Here are a small network's activations along a few directions, averaged over the inputs that share one value of a field.
Related values have similar rows: they may be neighbours, one step apart, or belong to one group.
(in the rows, 500 means zero)
Strong random noise was added to every row along 12 fixed directions; ignore it. To show where, here is one row again and again, with new noise each time:
[505 455 466 499 497 454 504 498 432 721 566 325 512 685 545 583 287 555
 454 508 542 489 385]
[414 574 428 628 479 406 503 654 529 635 484 544 587 405 499 475 406 357
 324 386 471 450 356]
[522 573 454 588 566 535 541 479 501 433 568 591 634 461 474 526 440 427
 459 429 491 465 504]
[310 585 548 441 455 647 527 512 523 378 457 354 362 383 503 557 601 521
 367 716 669 540 659]
[491 678 503 426 429 590 573 424 536 420 290 437 610 591 403 687 539 517
 263 521 558 503 532]
[637 464 455 448 465 608 490 663 651 518 460 513 271 524 375 500 587 352
 736 608 454 332 404]
[557 551 471 558 511 631 622 581 661 503 430 518 485 507 411 499 463 524
 601 571 570 421 501]
[536 440 496 478 501 515 537 713 692 646 337 437 386 619 597 397 523 673
 642 544 660 536 401]
[586 467 444 395 491 448 420 672 623 415 618 606 444 634 441 512 449 374
 527 489 607 487 364]
[618 567 432 568 564 614 533 539 569 485 413 568 525 555 515 529 551 491
 663 432 415 390 454]
[420 576 591 355 579 623 602 235 477 396 654 413 378 486 337 342 315 513
 276 539 538 527 550]
[609 445 501 448 487 537 514 455 431 607 322 476 396 613 543 547 673 516
 751 464 392 419 459]
[493 531 488 327 518 593 472 533 588 408 537 470 289 653 470 457 476 504
 503 546 601 488 439]
[550 419 642 329 242 311 712 544 640 683 216 528 526 638 207 511 449 552
 455 546 680 554 404]


Values of Buti:
n9: [491 538 600 471 485 458 565 405 568 403 407 660 550 364 364 343 556 515
 421 404 433 563 522]
n1: [583 450 465 582 650 544 516 319 380 512 667 482 589 528 570 523 400 556
 594 461 435 503 542]
n2: [565 615 540 386 527 546 386 561 666 259 758 588 416 618 394 435 253 462
 474 456 353 411 362]
n3: [520 475 485 545 372 426 519 699 665 353 559 679 604 611 450 634 406 581
 702 570 672 537 548]
n6: [529 470 296 401 542 498 552 345 249 659 261 582 465 852 621 684 695 454
 607 311 637 473 445]
n8: [231 518 495 429 301 396 517 558 401 357 494 744 371 544 448 564 543 417
 597 470 618 489 577]
n12: [287 445 515 430 387 305 470 355 263 505 423 526 515 401 552 508 680 475
 276 438 582 674 653]
n7: [565 382 513 597 629 504 467 350 299 654 454 358 547 303 662 504 689 503
 580 514 345 522 589]
n11: [559 521 405 513 479 489 391 742 666 451 490 583 507 423 445 515 573 328
 389 568 562 485 421]
n4: [458 534 435 528 444 381 492 538 518 561 326 606 564 517 518 439 543 531
 396 333 483 543 433]
n10: [534 440 374 736 475 448 526 683 593 691 332 525 615 235 479 417 664 364
 396 526 496 467 508]
n5: [581 457 390 620 402 445 633 479 499 541 556 637 751 571 285 706 346 408
 504 562 669 470 594]
Buti is arranged as a 2 by 6 grid.
Question: Name the neighbours of n7, in listed order.
Answer: n1, n6
Question: Name the neighbours of n5, in listed order.
Answer: n8, n4, n10
Question: Fewest steps between n12 and n2?
Answer: 5
Each value of Buti is a pair of two hidden parts, and every pair occurs once (2 first parts, 6 second parts).
Question: n12 and n7 share the first part; n12 and n10 share the second. Which value has the first part of n10 and the second part of n7?
Answer: n6
Question: n1 and n4 share the first part; n1 and n2 share the second. Which value has the first part of n2 and the second part of n4?
Answer: n5

Values of Vob:
m2: [378 627 468 492 508 470 419 588 531 428 599 442 566 620 590 627 314 591
 315 474 501 563 419]
m11: [464 594 418 587 450 657 241 757 586 307 631 382 442 484 664 750 513 453
 555 688 363 405 520]
m4: [588 442 434 501 596 512 447 308 298 546 701 470 601 596 447 644 367 337
 460 501 459 461 465]
m13: [639 495 586 536 638 517 494 526 588 407 535 513 707 447 651 361 562 636
 520 423 502 611 546]
m10: [477 520 619 480 519 353 489 404 403 230 705 703 816 493 513 558 442 473
 344 362 571 627 561]
m6: [444 345 528 533 359 332 607 635 536 543 535 680 405 515 411 487 463 525
 862 529 710 525 526]
m9: [453 609 395 447 529 564 451 644 548 371 397 545 482 691 694 617 580 573
 548 433 590 492 420]
m7: [555 305 684 457 398 180 329 615 413 615 657 433 543 412 601 531 475 504
 663 495 298 528 397]
m8: [482 245 547 438 455 347 505 412 355 584 590 410 538 466 529 484 558 609
 473 634 740 699 659]
m12: [321 710 579 354 457 507 460 325 490 216 549 630 448 629 469 442 393 614
 411 280 278 491 515]
m3: [343 611 465 543 595 458 314 502 309 388 635 612 500 401 716 499 568 352
 418 288 394 491 494]
m1: [639 604 539 471 442 596 489 631 795 328 321 557 542 473 388 487 618 546
 427 618 590 540 527]
m5: [515 363 387 710 533 616 637 535 475 680 521 404 445 453 509 495 468 557
 756 714 626 412 675]
Vob is arranged as a line.
Question: Name the neighbours of m6, in listed order.
Answer: m2, m1
Question: Name the neighbours of m3, in listed order.
Answer: m4, m7
Question: Name the neighbours of m13, in listed order.
Answer: m10
Question: Name the neighbours of m8, in listed order.
Answer: m12, m5
